Q:
[[ -8  16   2  -8  -7   8  -5  -1   1   5  -4  18  26]
 [-12 -17 -33  -6 -16 -23 -16 -20  -7   0  10  43 -10]
 [-14  31  19  21  43  23   3  -4  27   1   1 -47  25]
 [  7  -9 -60  50   4 -47 -11 -16  13  -7   5   5  13]
 [-12  22 -14 -22 -16 -25 -29  17 -23  -6  17  48  18]
 [ -7   7  30  41 -22  25  29  11  -5   3 -11  20  53]
 [ -9 -22   1  34  -7   7   0   0  -2   3   2  -9 -41]
 [-42  33 -10 -41 -11  -3  -5 -43  -4   0   5 -29   6]
 [  4   7 -39  27  17 -27 -27 -35  -2  -2  14  16   1]]
A: 7

Q:
[[  0  22 -15  15  30   6 -21  -6  16  21  -4]
 [ 11  13  -8  29  36  13  -4  -4   5  25 -17]
 [ 21  -7   8  45  53  14   3 -11   2  35 -24]
 [ 24   2   4  46  44  -2   7 -12  -4  30 -27]
 [  3   9 -11   2  14   4 -16 -10  14  13   4]
 [ 20   6   2  33  43  13 -13  -5   8  36 -24]
 [ 19 -10  10  30  55  16  -7 -16   3  47  -9]
 [ 18   9  -6  46  40   2  -4  -7   9  28 -25]
 [ -5   5  -8   1  10   5 -14  -4  13   4   5]
 [ -2   7  -5  -6   7  12 -15  -3   4   8   0]]
A: 7

Q:
[[ -7 -53  20 -21 -39 -34 -22]
 [  9  23   2   7  24  -1   5]
 [ 19  32   4  14  21   3  21]
 [-21  -5  -6  -4  21   4 -25]
 [-16  -2  -1  -3  24  -1 -23]
 [  5  20   2   5  25  -2   0]
 [ -4   9   2   1  26  -3 -12]
 [ 25  15  17  27   1   6  42]]
A: 15

Q:
[[-18 -48  16  43 -21   0  49 -11 -23  31   2]
 [-44  24 -32 -41   4  46   2 -64  64 -50  34]
 [ 70   6  35  -4  14 -20 -11  55 -34  12 -10]
 [ -6 -34  20  21  -7  -2  31   2 -30  22   0]
 [ 48 -30  47  26  -3 -22  20  47 -52  40 -10]]
A: -30

Q:
[[  7  50  23   6   0   2   6   5   0 -17   5]
 [  5  50  22   5  -2   4   6   4   0 -18   5]
 [  1  47  22   4  -5   6   4   4  -1 -20   4]
 [ -1  46  22   3  -7   7   4   3  -1 -22   3]
 [ -3  46  21   2  -9   9   3   3  -2 -23   3]
 [  1  47  22   3  -6   7   4   3  -1 -21   3]
 [  4  49  22   5  -2   4   5   4   0 -19   4]
 [  9  51  23   6   2   1   7   5   1 -16   5]
 [  3  47  22   4  -4   5   5   4  -1 -20   4]
 [ -2  46  22   3  -8   9   3   3  -1 -22   3]
 [ -4  45  22   2 -10   9   2   3  -1 -24   3]]
A: 45
---
[15 17 -35 50 -13]
[-38 35 -68 -5 37] ==> -68

[-68 -50 -12 21 -16] ==> -12

[-63 2 -54 53 -37] ==> -54

[69 40 40 -48 51] ==> 40

[-46 27 20 -5 3]
[-53 25 25 -3 6]
[2 -2 -45 -17 44] ==> -45

[-5 56 17 24 16] ==> 17

[-23 -38 12 -1 -52]
[43 4 12 4 24] ==> 12

[24 -28 -43 20 54] ==> -43

[-22 62 -32 -18 -12] ==> -32

[-51 -2 -49 -28 31] ==> -49
---
-41,23,58,-2 -> -2
29,-60,-1,9 -> 9
21,-66,42,58 -> 58
-53,20,45,12 -> 12
-53,14,-51,-17 -> -17
-35,27,-6,-68 -> -68
---
[[8271 7634 6415 8940 4584 7921]
 [9137 6947 5546 7022 2946 7975]] --> 6947

[[1826 4022 5811 8324]
 [4575 6049 6948 6521]] --> 8324

[ 9  9 80 12 13  7] --> 9

[[6 4 5 5 4 5]
 [5 8 4 6 3 8]
 [4 1 8 7 7 3]] --> 1

[ 85 151 102  55  91 160 224] --> 102

[ 579  350 -910 -476  516 -257   99] --> -910

[[-256 -176   12  498  887  -80]
 [ 153 -168  552   45  953  462]
 [  82 -515  307 -276  359  812]] --> -515

[ 25   1  23 212 203 111 184] --> 23

[751 998   1 610 214 748 454] --> 1

[[-25 -41  17 -18]
 [-28 -20  27 -18]
 [-30  -6  13 -18]] --> -18
---
[-0.107  0.026  0.172 -0.174] value -0.107

[[-0.08 -0.01  0.00 -0.20]
 [ 0.07  0.14  0.07 -0.09]] value -0.09

[ 10.7   6.6   0.4  -8.8 -10.7] value -8.8

[[  60.947  106.420   51.307   66.305 -103.112  154.341]
 [ 128.282  138.086  115.198  229.517  117.561  226.967]
 [ 107.132   71.048   99.414  117.125 -176.399   64.067]] value -103.112

[[ 1.05  1.75  1.79  0.83  0.11]
 [-0.26 -1.43 -0.35 -0.87  2.08]] value -0.87

[[ -5.4 -11.6  13.4   3.5]
 [ 13.8  12.4  10.1  11.6]
 [ 13.2  12.4  12.3  11.5]] value -5.4

[[-1.49  0.94 -2.03 -0.69 -0.46 -1.90 -2.24]
 [-1.79 -1.66  1.19 -2.10  1.45  1.24  1.41]] value -2.10

[ -4.66  18.12  -2.45 -12.64   3.90   7.71   8.40] value -4.66
---
-27,-6,-44,42 >> -44
27,14,-44,7,11,-36 >> 11
66,57,77,19,61,4 >> 61
19,42,66,82 >> 66
5282,2546,6299,6457,4583,8482,6374 >> 8482
612,345,149,682,469,483,937 >> 483
59,196,115,55 >> 115
30,89,11,77,66,50 >> 66
782,343,440,168,414,461 >> 414
532,-223,47,-540,-790,-248,-155 >> -248
---
[-67 10 16 -7 -32 -35 -58] => 16
[29 34 31 -62] => 31
[-6 -56 30 12] => 30
[13 3 4 0 50 -29 -2] => 4
[-29 44 -34 -59 -43 32 46] => -34
[12 -48 -61 -66 15 36 -6] => -61
[-66 -4 -7 -26 -24] => -7
[-8 31 24 26 -52 -13 23] => 24
[47 -5 3 8 42 53 -14] => 3
---
array([[ 22,  69, -23,  -1, -21, -43,  18],
       [ -3,  19,   3, -16, -52, -37,  18]]) Answer: 22

array([[-42,  -7,  13, -39, -54, -29,  45],
       [ 30, -25,  38,  52,  42, -28, -35],
       [-16, -11, -50, -43, -19, -23,  23]]) Answer: -42

array([[-53,  31, -15,   2],
       [-51,  31, -15, -31]]) Answer: -53

array([-31,  64, -39,  -2, -37]) Answer: -31

array([-60,  46,  20,   6,   6]) Answer: -60

array([[ -8,  19, -34,  59,   5,  11,  51],
       [ 52,  36,  -3,  49, -46, -28,  67]]) Answer: -8

array([[  0,  42,  68,   6],
       [-33,  21,  10,  34],
       [-42,  18,  30,  -1]]) Answer: 0
---
-0.013   0.154   0.024  -0.025  -0.130   0.051   0.132 -> -0.025

 0.07  -2.14  -1.49  -1.56  -0.25   0.02
-0.85  -0.81  -1.30   1.04  -1.88   0.50
 0.85   0.59   0.00  -1.13   0.17   1.44
-> -1.56

-1.515  -0.847  -0.545   1.018  -0.256 -> 1.018

-0.15  -0.12   0.11   0.11 -> 0.11

  8.787   -2.518    2.685   -3.596
  8.787  -11.048   11.420  -12.234
-> -3.596

 160.685    48.620    54.876  -103.762   -50.065 -> -103.762
